A small network was shown many inputs. Here are its activations along a few directions, one row for each input.
Each table varies a few parts of the input and shows all the possible inputs, shuffled.
A made-up example of a description, with smaller parts first: one of 3 separate values, together with either a single point or one of 11 places along a line or (one of 6 places along a line, together with one of 8 places around a ring).
Shared parts are said once, and a part with two or three values counts as separate values.

Other details of the inputs vary at random and push rows far along two fixed directions, the same in every table; ignore that.

Rows:
x1: [-14 -43 -46 -34 -25   5  28  30   7 -12 -47   9  49  14 -50]
x2: [ 68 -23 -13  56  43  -5 -12  37 -43 -48 -24  68 -38 -15  55]
x3: [ 31   2 -29   2 -14   4 -32   5 -25 -29  -3  33 -15  -4  27]
x4: [ 65 -37 -22  61  48   1 -17  36 -32 -27 -24  70 -41   8  54]
x5: [ 24  -9 -72 -28 -62 -20   1  30 -19  12 -29  28  18   5 -12]
x6: [ 11 -46 -51 -35 -17 -20  42  25   3  -6 -52   3  17   9 -61]
x7: [-14 -14 -32 -25 -12  -8  34  10   8 -31 -38  15  27  -4 -24]
x8: [ 53 -35 -17  68  51   9 -17  28   6 -57 -35  69   8  29  59]
x9: [ 59 -51 -38  14  23 -16   2  46 -19 -19 -44  37 -25  -2  12]
x10: [-14  55  50  12  11  29 -54 -46  13  23  73 -35 -27   3  52]
x11: [-62  62  58 -16 -23 -15  13 -39   3  68  61 -69 -15 -35 -34]
x12: [-43 -38 -41 -77 -51   0  44  21 -15  45 -25 -23   7 -11 -90]
x13: [ 61 -20 -13  78  26  -9  -9  36  -4 -52 -38  67  23  17  67]
x14: [-70  58  62 -10 -22 -14  22 -44  23  50  46 -70  14 -10 -32]
x15: [-47 -16 -47 -65 -41 -19  58   8  -2   4 -35 -14  25 -10 -81]
x16: [-46 -41 -44 -66 -41  -5  47  20  -1  20 -35 -17  36   7 -83]
x17: [  0  52 104  77  78  24 -36 -49  17  -4  69 -13 -31  12  74]
x18: [-43  39  45 -32 -22  29 -41 -46  12  39  73 -58  -2  -8   5]
x19: [-40  56  45 -51 -31   9 -30 -58  32  45  64 -80 -17 -10 -17]
x20: [ 20  49 101  70  82  22 -41 -49  36 -21  45 -21 -13   6  80]
Each input here is: one of 4 places along a line, together with one of 5 separate values.
Question: Changing only the place on the line of 4 turns x4 into x10. The same change can be made to x2. Which row results?
Answer: x3
Question: Change only the choice among 5 separate values in x7. List by row number the other rows that result.
Answer: x1, x8, x13, x20
Question: Change only the place on the line of 4 in x20. List by row number the other rows that result.
Answer: x6, x9, x19

Rows:
x21: [-16 -21 -60 -50 -63   5  10   0  22  47 -10 -28  51  60 -59]
x22: [ 29   8 -23  61  22 -36  23  19  27 -77 -73  50  32  15  18]
x23: [  3 100  86  17 -35 -16 -33 -61  12   2  70 -60  -5 -35  41]
x24: [-40 102  68  15 -22 -14 -24 -79  33  -2  80 -31  17  16  42]
x25: [ 40 -67  23  62  35   2  11  43   3 -22 -20  22  -6  36   8]
x26: [ 72 -53 -11  56  54 -34  14  41 -38  10 -45  52 -29   7   9]
x27: [-27  57  89  23  51   0  24 -57  -6  58  51 -64 -46 -39  35]
x28: [-59 -16 -12 -25 -26  21  38   0  26   0 -40   8  76  -3 -60]
x29: [ 44 -14 -46  38  18   0 -37  40 -22  -1 -11  39 -69 -15  71]
x30: [ -14   63   73  -16   17   39  -62  -75    0   27   96  -43 -101  -28
   30]
x31: [-41  61  47 -11  -5  18 -25 -76  39  29  77 -61  10  24  56]
x32: [ 17  43  49  -2   8   0 -57 -24  19  16  42 -49 -12 -27  76]
x33: [-29  46 -36 -29 -63 -33  16   7 -13  29  19 -12 -44 -35 -50]
x34: [ 11 -23 -42 -56 -65 -20 -12  20   9  64  -1 -34  30   8 -70]
x35: [-25 -12 -59 -89 -39  23 -16 -43   9 -17   3 -18  24  33 -41]
x36: [  59  -30   78   86  119   38  -44    2  -13 -100   29   24  -55   24
  103]
x37: [ 85 -41 -68 -36 -12  10 -52  38 -22 -57 -38  39   0  -8  18]
x38: [ 39 -23 -34  42   9  41 -36  21 -20 -42   4  90  53  37  80]
x39: [-58 -23   4 -37   7 -16  55   4  29  17   5 -47   6 -11 -39]
x40: [ 35 -47 -36  46  24 -57  38  40 -14 -67 -39  61  19  -2  -3]
x41: [-65 -18 -20 -35 -19 -18  54  24 -56  50 -26   9  17 -23 -73]
x42: [ -9  -2   4 -74  20  -5  42  -2 -33  18 -10 -20 -37 -18 -68]
x43: [ 15 -21 -35  38  -7  28 -33  55 -55  -3  -3  85 -32 -13  38]
x44: [-29 -23 -14 -27 -20  -2  42   9  58  33 -56 -27  42  31 -81]
x45: [-49   8   6 -68  13  28  20 -23  56 -24 -30 -35  21   5 -66]
x46: [-72 -46   7 -18 -20  16  51   7 -18   9 -12  -2  43 -10 -58]
x47: [ 65   8 -19  70  33 -42  44  25 -54 -35 -34  40 -27 -18  19]
x48: [-41 -14 -44 -43 -16  -4  58  15  63   4 -59 -29  43  -4 -61]
x49: [ 68 -54 -53  31 -11  -9 -32  40 -25  25 -25  61 -48  13  10]
x50: [ -9  57  80  31  -6  36 -78 -12 -17  13  58 -21  26 -21  75]
Question: Changing only one part turns x40 into x33. The same change can be made to x25. Which row results?
Answer: x49
Question: What is each input in this table made of?
Answer: one of 5 separate values, together with one of 6 places around a ring
Question: Start at x48 and move only the place on the ring of 6, one step at a time. The first step leads to x39. Which rows follow, in order?
Answer: x27, x29, x32, x31
Question: Change only the choice among 5 separate values in x44. List by row number the other rows that result.
Answer: x22, x28, x45, x48
Question: Change only the choice among 5 separate values in x50. List by row number the other rows that result.
Answer: x23, x32, x34, x37
